A small network was shown many inputs. Here are its activations along a few directions, one row for each input.
Each table varies a few parts of the input and shows all the possible inputs, shuffled.
Descriptions start from the smaller parts, as in this example, which fits no table here: one of 5 places around a ring, together with either a single point or (one of 2 separate values, together with one of 4 places along a line) or one of 11 places along a line.
Shared parts are said once, and a part with two or three values counts as separate values.

Table:
row 1: [ -5  31  15  16  20 -11   4  24  -8 -11  23   5   7  19 -28  -9  -7  25]
row 2: [  8  -1  22 -25  -8 -25  24   9  12 -18 -20  -4  13  10  -4 -31  36  -6]
row 3: [ -5  -6  13 -25 -16 -21  35   3  10 -16 -17   3  14  -4  -8 -30  34  -7]
row 4: [  20  -48  -39   36   33   59 -103  -28  -43   91   -8    0  -87  -24
   71   99  -64  -41]
row 5: [-18  25   5  17  12  -9  16  19 -10  -9  27  11   7   5 -33  -8 -12  22]
row 6: [ 29 -82 -14  -3  -1  36 -89 -54  -5  79 -37 -18 -82 -39  98  72 -16 -67]
row 7: [ -1  -2   2 -23 -16 -20  32   3  13 -20 -12  -3  19   5   3 -27  40  -2]
row 8: [ 12  -3  10 -25 -25  -2  24  -4  20 -28 -15  -5  31   4 -12 -21  20  -9]
row 9: [-17  30  -9  20   6   1  11   6  -2 -15  21   6  17   3 -26 -10 -23  32]
row 10: [ -2  -1   0 -20 -22 -13  31 -10  17 -21 -23  -3  24  -6  -4 -30  22   3]
row 11: [ -4  29   1  14   4  11   2  13   3 -21  28   5  24  14 -36   0 -25  19]
row 12: [-16  28  -6  18  13  -6  14  20  -6 -11  32   3  13  14 -21  -5  -5  29]
- Changing only one part turns row 11 into row 8. The same change can be made to row 1. Which row results? => row 2
- What is each input in this table made of? => one of 2 separate values, together with either a single point or one of 5 places along a line

Table:
row 13: [ 14  -1   3   2  -7  32 -16 -10  -9  -1 -12  19  -5 -19 -32   8 -52 -16]
row 14: [  0 -40  22 -24  -7 -21  20 -12 -15  13 -45  12 -25 -34   6 -11  18 -33]
row 15: [-13  50  80 -17   1 -46  65  62  33 -74  64  -6  51  55 -66 -71  44  30]
row 16: [ 27 -31  22 -34 -34  17   8 -19  10  -6 -46   9  13 -30 -15   0  -7 -36]
row 17: [-23   5   9  30  25  -1  -7   6 -45  43  10  31 -34 -25 -20  18 -36   5]
row 18: [  8 -32 -20 -24  -7 -17  22   9 -20  15 -32 -10 -12   7  39  -1  48 -21]
row 19: [ -2  16  28  34  41 -18 -34  27 -15  29  33  -5 -39  14   6  29  -9  17]
row 20: [-15  -4   7   9  17  -7  -2   1 -32  29 -12  30 -37 -28  -5   0 -23 -13]
row 21: [ 11  14 -37  23  21  47 -14  14 -25   5  22  -5  14  23  -9  38 -31   9]
row 22: [ 35  -3  37 -14   1  11 -43  -4  29 -11  -4 -14   6  27   4   7   3 -19]
row 23: [ 15 -15  15 -17 -18  31  -8 -16   3  -4 -35  18   1 -20 -26   3 -26 -24]
row 24: [ 19  -5 -28 -16 -10  38  -6   7  -2  -6 -23  -5  19  23  14  13   6 -18]
row 25: [  6   5   3  26   4  38 -21  -7 -25  11  11  15  -3 -15 -49  23 -64   1]
row 26: [ -8  63 -28 -10  -3 -34  80  51  -9 -75  19  31  77  41 -66 -41  67  44]
row 27: [-15 -35 -15  -6 -23 -24  22 -38  23  12 -13 -18 -16 -32  44 -16  39  -8]
row 28: [  8  -9  36  -9  20 -26 -29   8   4  15  -6 -10 -35  14  24  -3  32 -10]
row 29: [ -5 -13 -26 -12   9  -4   9  15 -25  21 -22   2 -20  16  33   6  31  -9]
row 30: [-19   6 -35  31  -6  28 -26 -28   7  -5  39 -10  12 -11  -2  27 -49  27]
row 31: [ 19   9 -39   1   5  39 -11  13 -12  -5   1  -4  13  22   8  22 -19  -9]
row 32: [-11   4 -35  11 -20  22 -18 -35  23 -12  19  -9  11 -15  15  12 -35   9]
row 33: [-34  -7 -32  20   3 -12  -6 -19   7  20  18   2 -25 -27  35  -4  -5  17]
row 34: [ 48 -21  42 -32 -15  -3 -28 -10  33 -10 -14 -21  19  15  12   1  24 -30]
row 35: [-10  -6 -23  -5 -32  22  -8 -43  36 -12  -3 -13  15 -16  21   6  -9  -2]
row 36: [-12  11 -32  24  37   6   2  27 -43  38  20   9 -21  13  14  35  -3  18]
row 37: [-41  -1 -31  39  15  -5 -14 -10  -6  30  37   6 -22 -25  20  14 -19  37]
row 38: [ -5   3 -35   5  23  -2   5  23 -33  26   0   7 -24  13  29  16   9   0]
row 39: [  5 -19 -14 -19 -47  11  11 -48  43  -9 -13 -21  25 -26  28   2  13 -15]
row 40: [ 31 -22 -20 -30 -28  24   9   4   4  -7 -33 -13  29  12  22   7  25 -30]
row 41: [ 22 -31  41 -25   6 -39 -15  -1   8  11 -14 -21 -24   5  29 -11  51 -22]
row 42: [ 35  12  25   9  12  11 -48   5  19 -12  17 -14  -1  28  -1  16 -25 -10]
row 43: [ 25  17  26  35  23  17 -49  10   5  -4  37 -18  -1  30 -18  35 -39   7]
row 44: [ -37   50   31  -21  -12  -44   86   40    7  -51  -10   25   58    2
 -115  -81   -1   26]
row 45: [-31 -20 -22   6  -9 -13   4 -30  17  16  -3  -5 -24 -25  39 -11  20   6]
row 46: [  7   8  27  11  31 -25 -33  20  -3  19  14  -6 -41  13  21   8   6  -1]
row 47: [-40  61  -1  10 -22 -42  89  -8  30 -68  14 -10  79   2 -37 -90  15  93]
row 48: [-14 -21  17  -9   6  -9   5  -7 -22  21 -35  24 -34 -27  -1  -7   0 -21]
- Changing only one part turns row 23 into row 22. The same change can be made to row 17. Which row results? => row 19
- What is each input in this table made of? => one of 4 separate values, together with either a single point or (one of 2 separate values, together with one of 4 places along a line)
- Change only the choice among 4 separate values in row 41. List by row number the other rows that result. => row 14, row 18, row 27
- Change only the choice among 2 separate values in row 38. List by row number the other rows that result. => row 31
